Each row below holds a small network's activations on one record, seen along a few directions.
Each row is followed by the record's values for the fields K, J, Y, V, B, D, H.
Not every record has every field; a missing one is left out.
The largest differences between rows may come from other fields.
(in the rows, 500 means zero)
Strong random noise was added to every row along 22 fixed directions; ignore it. To show where, here is one row again and again, with new noise each time:
[694 545 405 605 531 434 408 360 562 469 490 500 606 538 526 181 671 576
 444 477 397 657 430 506 650 213 463 670 349 553 605 562 522 494]
[454 270 463 376 454 495 703 352 451 624 432 582 445 379 333 583 642 482
 521 529 243 724 538 523 314 498 466 732 235 538 602 370 588 439]
[348 538 453 715 484 360 707 335 537 823 363 599 298 158 310 730 422 524
 493 599 323 547 606 356 666 628 436 567 482 402 822 512 603 403]
[445 524 473 397 364 590 724 334 688 582 524 653 777 549 703 626 633 520
 476 433 535 499 596 344 268 395 463 588 461 336 413 765 658 461]
[379 449 794 553 555 451 606 528 521 541 384 621 441 741 553 584 462 401
 504 477 582 332 404 461 440 569 694 349 822 419 617 533 597 320]
[586 548 467 339 575 303 635 488 467 593 379 459 507 611 635 474 666 440
 374 578 425 385 534 507 269 678 363 494 217 640 383 501 682 606]
[352 517 627 626 532 571 529 651 511 580 588 334 528 341 291 214 435 535
 291 538 427 381 527 477 627 633 804 451 455 505 509 506 419 362]
[530 282 685 474 652 468 341 484 402 396 505 729 291 675 577 578 637 494
 552 480 406 567 422 522 469 289 424 565 737 569 578 448 593 532]
[829 747 705 341 292 508 516 500 557 406 471 628 515 497 459 509 377 384
 549 471 522 728 561 719 446 483 528 544 376 330 357 262 578 432]
[476 443 446 563 521 446 559 460 384 297 697 654 432 497 598 517 592 583
 612 527 474 372 311 609 256 588 501 485 406 400 634 508 494 417]
[615 468 316 286 288 589 375 606 588 435 314 398 616 540 530 737 206 534
 891 647 724 439 449 417 505 580 309 521 498 503 406 595 310 695]
[554 473 404 498 688 374 745 437 537 750 440 673 422 448 557 544 715 626
 430 206 312 424 564 388 571 606 421 629 292 543 579 575 608 543]
[476 571 646 538 295 510 270 378 666 408 467 679 350 642 304 589 449 180
 453 629 335 725 405 586 545 595 545 654 416 657 479 176 608 440]
[506 412 650 262 559 423 432 560 479 839 470 691 555 628 436 632 536 426
 546 653 502 486 680 562 314 593 524 596 517 620 502 650 710 372]
[504 585 451 478 459 622 358 452 765 595 515 599 581 544 620 433 375 516
 515 453 429 384 513 383 786 543 370 617 530 550 567 797 521 516]
[329 494 606 696 721 466 690 365 482 556 170 540 373 340 500 448 499 537
 437 584 181 668 620 455 651 415 532 527 626 507 643 557 486 541]
[601 424 464 478 505 470 367 543 605 519 368 498 426 668 329 502 420 561
 719 625 621 349 351 475 532 670 540 502 460 588 317 544 581 484]
[278 374 412 574 609 632 566 471 420 274 356 200 537 432 515 532 431 327
 474 618 349 513 556 524 488 588 551 299 599 489 587 650 564 636]
[586 594 670 551 365 485 499 458 769 434 824 636 207 416 527 681 399 357
 323 169 422 291 436 419 543 624 573 604 512 269 729 324 696 419]
[489 568 440 396 520 380 407 520 571 584 512 299 459 493 583 599 323 381
 494 465 576 424 613 495 416 470 489 474 489 598 566 408 393 541]
[570 586 402 487 630 217 387 362 492 666 490 548 540 597 503 303 763 525
 449 406 586 420 412 437 559 395 608 571 301 676 489 403 584 430]
[489 466 618 402 563 452 404 733 547 681 631 361 536 439 343 596 483 611
 602 452 556 505 479 429 372 454 637 351 210 578 626 599 461 612]
[340 521 434 273 482 696 262 498 593 391 525 504 857 519 645 536 586 288
 539 551 485 578 594 372 591 514 350 420 485 636 474 767 626 816]
[628 653 472 461 634 337 270 490 548 518 635 477 670 387 514 164 549 385
 439 640 563 446 647 543 571 510 455 555 549 551 640 538 649 537]

[366 578 449 615 511 471 539 460 323 376 544 633 356 380 412 543 555 470
 550 418 541 455 308 530 713 753 495 253 469 469 501 289 538 454]
K: k4 / J: j2 / Y: y1 / V: v1 / B: b3 / H: h1
[551 503 497 371 249 483 367 474 577 578 570 458 494 383 575 656 377 509
 510 655 561 457 528 350 470 321 335 682 512 429 632 522 443 555]
K: k2 / Y: y2 / V: v2 / B: b1 / D: d1
[485 545 579 460 395 575 355 449 505 329 619 676 200 364 516 645 378 422
 392 548 343 495 522 643 527 557 539 711 535 432 469 327 523 459]
K: k3 / Y: y1 / V: v1 / B: b3 / H: h2
[702 585 474 488 273 531 474 536 558 377 576 504 423 621 582 590 362 390
 415 295 523 395 441 563 538 550 575 658 483 405 483 321 387 400]
K: k4 / J: j1 / Y: y1 / V: v2 / B: b2 / H: h1
[505 562 399 497 521 504 385 514 552 465 706 581 418 233 516 573 401 620
 560 560 513 318 601 456 458 625 501 662 522 391 478 577 503 562]
K: k3 / J: j1 / Y: y2 / V: v1 / B: b2 / H: h1
[356 512 603 469 570 516 605 513 379 533 569 713 443 397 594 576 607 489
 362 297 434 483 616 506 537 482 579 546 625 461 487 354 390 456]
K: k3 / Y: y1 / V: v2 / B: b1 / D: d2 / H: h2
[530 660 544 508 471 498 532 543 571 612 566 536 713 590 526 459 415 474
 628 523 518 764 556 660 368 444 376 360 376 572 627 568 372 452]
K: k4 / J: j1 / Y: y1 / V: v1 / B: b1 / D: d1 / H: h1
[589 588 563 699 435 639 479 591 638 438 638 597 613 501 443 429 458 639
 568 566 519 640 476 518 548 438 386 382 501 399 476 719 508 501]
K: k3 / J: j1 / Y: y2 / V: v2 / B: b3 / H: h1
[613 431 421 665 570 538 527 691 483 434 598 373 425 480 456 623 522 481
 301 434 394 684 723 612 364 409 445 571 525 532 473 468 422 658]
K: k3 / Y: y1 / V: v1 / B: b3 / H: h2
[607 554 514 618 324 693 550 522 627 257 637 630 617 565 396 493 551 434
 548 333 501 834 449 610 498 434 400 467 438 425 373 299 395 552]
K: k3 / Y: y1 / V: v2 / B: b2 / H: h2
[577 450 597 388 386 385 653 548 309 689 348 428 331 609 507 590 487 351
 335 390 482 524 463 515 625 540 341 413 504 578 591 212 496 401]
K: k4 / J: j1 / Y: y1 / V: v2 / B: b1 / D: d2 / H: h2
[361 701 570 742 531 425 561 562 568 694 274 663 530 536 419 641 515 450
 430 546 366 728 556 455 641 601 539 464 433 658 615 523 407 582]
K: k4 / J: j1 / Y: y1 / V: v1 / B: b3 / H: h1
[827 624 600 417 592 295 425 443 606 580 402 461 525 699 575 292 403 477
 682 484 567 618 432 666 502 326 379 458 466 539 759 502 553 442]
K: k4 / J: j1 / Y: y1 / V: v1 / B: b1 / D: d1 / H: h1
[541 539 475 637 601 367 473 450 456 644 371 349 449 558 501 537 540 482
 423 548 476 653 592 462 570 291 364 357 531 609 516 540 565 552]
K: k3 / J: j1 / Y: y2 / V: v2 / B: b2 / H: h1
[415 434 260 407 629 575 500 393 443 447 454 417 597 412 420 614 636 389
 587 205 401 628 567 513 606 535 635 463 284 575 478 480 545 633]
K: k4 / J: j1 / Y: y1 / V: v2 / B: b2 / H: h1
[708 639 344 409 596 380 547 504 480 819 433 514 700 525 503 430 723 609
 401 384 555 510 709 502 562 447 495 567 238 578 283 682 617 514]
K: k3 / Y: y1 / V: v2 / B: b2 / H: h2
[506 430 468 226 296 571 342 491 357 623 754 527 398 460 624 508 428 413
 313 673 351 399 556 625 476 590 216 682 396 604 568 537 568 359]
K: k4 / J: j1 / Y: y1 / V: v1 / B: b1 / D: d1 / H: h1
[363 483 343 253 443 480 487 395 322 382 291 336 474 445 636 727 466 305
 534 457 573 358 492 421 559 598 525 414 503 527 388 345 501 631]
K: k4 / J: j1 / Y: y1 / V: v2 / B: b1 / D: d2 / H: h1
[561 565 302 477 532 440 464 356 348 454 374 444 466 329 387 482 490 444
 571 438 587 457 537 559 727 583 683 535 536 412 413 360 589 427]
K: k4 / J: j1 / Y: y1 / V: v1 / B: b1 / D: d2 / H: h1
[550 463 282 534 702 401 503 529 585 510 381 400 490 706 571 662 591 496
 522 341 435 345 507 517 354 622 676 602 306 631 508 690 526 663]
K: k3 / Y: y1 / V: v1 / B: b2 / H: h2
[579 436 655 359 594 515 342 607 225 525 410 547 421 543 477 377 471 463
 531 778 431 518 502 672 662 619 307 366 629 592 515 609 685 491]
K: k4 / J: j1 / Y: y1 / V: v1 / B: b2 / H: h1
[418 544 537 679 802 397 564 459 576 634 705 788 450 527 650 545 769 567
 404 296 262 470 552 450 461 550 373 445 413 573 725 755 693 572]
K: k3 / J: j1 / Y: y2 / V: v2 / B: b1 / D: d1 / H: h1
[603 470 545 549 299 550 549 676 521 540 560 695 480 564 548 826 510 529
 365 480 623 425 621 382 398 508 475 681 718 356 350 517 496 509]
K: k4 / J: j1 / Y: y1 / V: v1 / B: b3 / H: h2
[474 509 660 515 547 479 261 666 553 465 830 567 357 440 339 366 463 564
 470 484 510 285 404 518 449 646 753 558 404 553 463 369 445 415]
K: k3 / J: j1 / Y: y2 / V: v2 / B: b2 / H: h1
[585 431 538 362 500 572 544 624 469 587 521 615 712 664 559 675 545 551
 679 463 586 478 514 538 319 556 552 470 492 416 582 838 614 502]
K: k3 / J: j1 / Y: y2 / V: v1 / B: b2 / H: h1
[110 446 577 414 358 551 353 287 460 428 444 505 751 440 530 382 636 297
 496 607 619 504 305 198 723 345 609 443 724 515 734 427 526 506]
K: k3 / J: j1 / Y: y2 / V: v1 / B: b2 / H: h1
[483 461 561 450 544 491 250 432 392 379 565 520 461 565 575 500 634 519
 572 308 405 577 243 492 665 191 661 468 322 559 781 527 456 542]
K: k4 / J: j1 / Y: y1 / V: v2 / B: b2 / H: h1
[639 642 523 698 548 404 528 612 810 407 525 503 550 575 467 412 527 573
 405 625 537 443 584 477 188 566 612 660 420 494 285 517 486 635]
K: k2 / Y: y2 / V: v1 / B: b3

Here are new rows. What are their fields?
[602 560 534 684 461 403 464 505 615 448 526 506 453 499 498 300 439 555
 429 679 485 489 488 490 449 428 443 652 574 500 525 417 395 453]
K: k4 / J: j1 / Y: y1 / V: v2 / B: b1 / D: d2 / H: h1
[476 444 531 580 354 569 435 662 212 398 428 452 437 451 354 531 551 505
 358 678 434 382 392 477 645 672 697 523 452 476 385 472 484 492]
K: k3 / J: j1 / Y: y2 / V: v2 / B: b2 / H: h1
[454 427 663 372 458 667 495 522 583 700 607 634 552 402 353 597 476 603
 591 328 427 675 558 472 558 344 645 535 380 443 568 622 516 384]
K: k3 / J: j1 / Y: y2 / V: v2 / B: b3 / H: h1
[492 234 555 398 706 253 712 467 405 657 437 434 352 535 426 522 568 520
 642 365 566 297 385 505 301 537 656 478 525 446 869 387 559 345]
K: k3 / Y: y1 / V: v2 / B: b2 / H: h2
[242 513 146 619 401 801 338 312 664 232 515 342 683 433 454 489 450 271
 472 490 332 580 516 445 744 640 523 521 410 606 387 622 492 631]
K: k4 / J: j1 / Y: y1 / V: v2 / B: b2 / H: h1
[450 568 540 287 614 293 433 384 487 600 343 610 575 540 691 476 625 469
 551 370 529 378 454 397 529 365 691 658 441 580 685 449 417 538]
K: k3 / Y: y1 / V: v2 / B: b2 / H: h2
[353 558 475 520 472 477 593 471 464 635 476 568 511 395 531 577 574 526
 392 477 510 338 512 319 615 640 520 483 502 467 473 558 562 497]
K: k4 / J: j1 / Y: y1 / V: v1 / B: b2 / H: h1
[545 446 297 423 451 501 469 343 248 512 434 171 409 432 534 426 507 527
 422 545 504 550 449 544 675 309 340 363 403 535 422 487 575 456]
K: k3 / J: j1 / Y: y2 / V: v1 / B: b2 / H: h1
[351 380 553 505 479 630 469 460 415 495 432 501 449 396 319 502 488 547
 587 519 308 616 387 498 644 484 673 518 356 528 592 517 444 448]
K: k3 / J: j1 / Y: y2 / V: v2 / B: b2 / H: h1
[553 579 528 801 455 504 409 523 485 564 718 673 499 531 431 432 578 615
 414 589 430 762 546 591 491 282 368 530 503 555 481 511 393 375]
K: k3 / J: j1 / Y: y2 / V: v2 / B: b2 / H: h1
[687 320 512 516 457 546 499 485 660 722 593 596 393 664 569 587 497 714
 491 346 423 563 540 413 459 168 317 758 537 521 522 656 448 401]
K: k3 / J: j1 / Y: y2 / V: v2 / B: b2 / H: h1
[477 506 639 272 786 437 351 487 538 514 522 555 503 208 513 387 508 568
 680 485 421 561 649 433 522 386 483 527 496 529 614 503 531 735]
K: k3 / J: j1 / Y: y2 / V: v2 / B: b2 / H: h1
[572 529 598 597 437 479 518 587 588 575 400 212 364 619 398 416 317 524
 369 732 448 443 454 588 418 541 551 446 392 547 448 576 521 431]
K: k3 / Y: y1 / V: v1 / B: b1 / D: d1 / H: h2
[526 243 556 515 409 577 688 490 260 498 418 418 208 518 329 623 478 678
 563 596 357 560 289 615 404 495 499 410 314 421 444 488 571 318]
K: k4 / J: j1 / Y: y1 / V: v1 / B: b2 / H: h1
